A small network was shown many inputs. Here are its activations along a few directions, one row for each input.
In each table, some parts of the input vary, and every possible input appears once, in random order.
A made-up example of a description, with smaller parts first: values(2) and (point or line(11) or (line(4) and ring(5))).
Shared parts are said once, and a part with two or three values counts as separate values.
(in the rows, 128 means zero)

Other details of the inputs shift rows strongly along two fixed directions, in all tables alike. That doesn't count.

Rows:
r1: [ 96  89 109  85 154 184  84  37 159 166 166 183]
r2: [ 84 122  92 155 112 138 197 159 113 120  99  76]
r3: [104 134 104 162 146 133 198 143 128 112 105  70]
r4: [126 115  29 100 161 223 188 114 119 131 127  95]
r5: [124 123  91 140 143 134 195 161 147 110  78  84]
r6: [ 74 122  97 163 127 148 187 152 115 101  87  84]
r7: [ 64 106  64 132 192 180 179  87 144 141 119  88]
r8: [ 85 122  92 151 126 125 172 157 112  85  84  99]
r9: [156 161 172 152 111 100 119 151 117 116 126 121]
r10: [168 157 168 148  98  89 127 158 115 135 141 114]
r11: [165 158 162 140 126  78 101 156 112 109 127 132]
r12: [163 161 165 150 125  88 101 152 117 118 129 127]
r13: [156 126 171 104 102 124  81  98 134 168 178 173]
r14: [168 158 168 147 112  87 123 162 112 140 145 112]
r15: [160 156 178 156  96  98 127 153 117 123 133 130]
r16: [158 151 161 131 102  74 106 158 120  91 130 147]
r17: [109 112  91 139 114 140 181 173 133 110  66  99]
r18: [143 130 171 110 116 138  74  92 137 150 162 178]
r19: [ 99 135  88 152 154 118 182 144 127  88  92  85]
r20: [148 120 150  88 129 109  64  97 132 138 168 175]
r21: [145 143 173 152  82 107 112 163 103 126 128 130]
r22: [186 146 160 130 118  94 117 175 133 131 111 128]
r23: [183 145 166 131  92  98 119 172 139 119 106 145]
r24: [154 120 153  90 139 104  56 104 129 143 173 175]
r25: [104  94 108  86 163 178  82  42 155 167 165 169]
r26: [104  93 108  85 173 182  93  43 150 197 181 153]
r27: [137 138 163 145  92 105  99 156 106 109 116 145]
r28: [ 85  74  95  67 139 166  74  62 137 155 160 184]
r29: [ 64 101  62 122 168 167 177  90 148 111 111 113]
Each input here is: point or (line(4) and (point or line(6))).
Question: Which other rows does r28 become when the line(4) part takes its other values? List them by row number.
Answer: r16, r20, r24
Question: Which other rows does r16 become when the line(6) part takes its other values? List them by row number.
Answer: r1, r13, r15, r18, r29
Question: A walk changes only the line(4) part. It starts at r22 and steps to r5. List the rest of the walk in order.
Answer: r23, r17

Rows:
r30: [185 162 234 139  63  47  18 181  80 106 140 184]
r31: [ 88 125  99 153 114  82 185 178 122  62  82  93]
r32: [120 111 101 106 157 163 117  79 140 143 152 132]
r33: [113 117  98 108 163 150 117  82 144 157 147 137]
r34: [190 173 247 149  57  50  35 160 111  96 132 198]
r35: [114  95 103 105 131 173 124  97 145 169 134 143]
r36: [131 147 103 154 128 123 193 181 122  88  80  73]
r37: [120 150 112 175 125 116 196 165 113  92 102  62]
r38: [113 156 109 176 131 103 196 168 116 106  97  67]
r39: [111 105 115 105 171 150 121  86 154 155 145 135]
r40: [108  92 104  79 149 193 100  56 141 181 179 172]
r41: [131 152 101 159 137 120 198 180 114  83  93  81]
r42: [112 104 107  98 132 176 125  93 140 161 142 137]
r43: [102 102 122 111 157 152 128  84 148 166 151 131]
r44: [183 128 164 103 106 122  66 128 132 156 142 175]
Question: Describe the family of inputs behind these rows.
Answer: values(3) or (values(2) and line(6))
Question: Which other rows does r38 become when the values(2) part takes its other values? List them by row number.
Answer: r33
Question: Which other rows does r36 become when the values(2) part takes its other values? List them by row number.
Answer: r42

Rows:
r45: [145 163 151 156  96 113 132 170  90 101 129 101]
r46: [142 144 109 157 149 122 158 164 135 104  74  95]
r47: [ 79  87  53  84 185 169 137  40 156 172 173 130]
r48: [125 134  86 130 105 124 179 153 129 107 103  97]
r49: [152 156 128 165 101 113 176 178 140  82  78 102]
r50: [126 117 119 100 156 131 112  91 142 142 167 126]
r51: [149 175 139 177 145  81 173 163 140  85 102  85]
r52: [ 95 111  98 128 155 193 141  76 121 140 140 130]
r53: [109 146 113 155 129 148 166 145 101 104 121  93]
r54: [ 96  87  53  80 170 173 125  84 141 171 136 128]
r55: [162 153 140 154 130 105 155 190 111  93  77  91]
r56: [156 117 164  67 152 135  49  63 142 179 212 205]
r57: [169 153 153 135  91 112 149 167 124 101 102 131]
r58: [ 64  72  65  88 177 166 109  78 144 136 117 150]
r59: [ 81  85  83 106 144 163 143  74 142 191 142 119]
r60: [140 125 109 135 135 121 146 173 114 117 107  99]
r61: [113 156 112 174 132 148 165 135 124  98 100  85]
r62: [192 121 180  87  74 120  49 124 126 152 178 200]
r63: [170 155 216 121 100  42  32 132 119 110 163 186]
r64: [ 98  96 112 101 114 136 103 103 142 113 127 179]
r65: [133 137 108 141 148 126 168 187 116 101  93  90]
r66: [ 49  92 105 137 140 135 151 112 141 132 109 124]
r67: [171 147 171 116  90 111  54 115  90 159 180 170]
r68: [ 86 148 120 175 115 104 154 159  95  70  93 101]
r69: [133 134 116 135 112 129 187 171 124  90  97 106]
r70: [ 70  81  83 116 170 198 140  45 178 193 133 139]
r71: [100 125 129 143 130 137 176 152 132 136 113  93]
r72: [167 121 204 117  87 105  61 134 122 174 170 163]
r73: [174 139 211 133  94 101  83 134 127 159 144 160]
r74: [196 164 212 125 115  78  68 127 130 127 160 160]
Question: Changing only one part turns r70 into r61. The same change can be made to r66. Which row results?
Answer: r68
Question: Describe the family of inputs behind these rows.
Answer: values(5) and (point or line(5))
Question: List by row number the other rows that have the values(5) part in common with r57.
Answer: r48, r49, r62, r64, r69
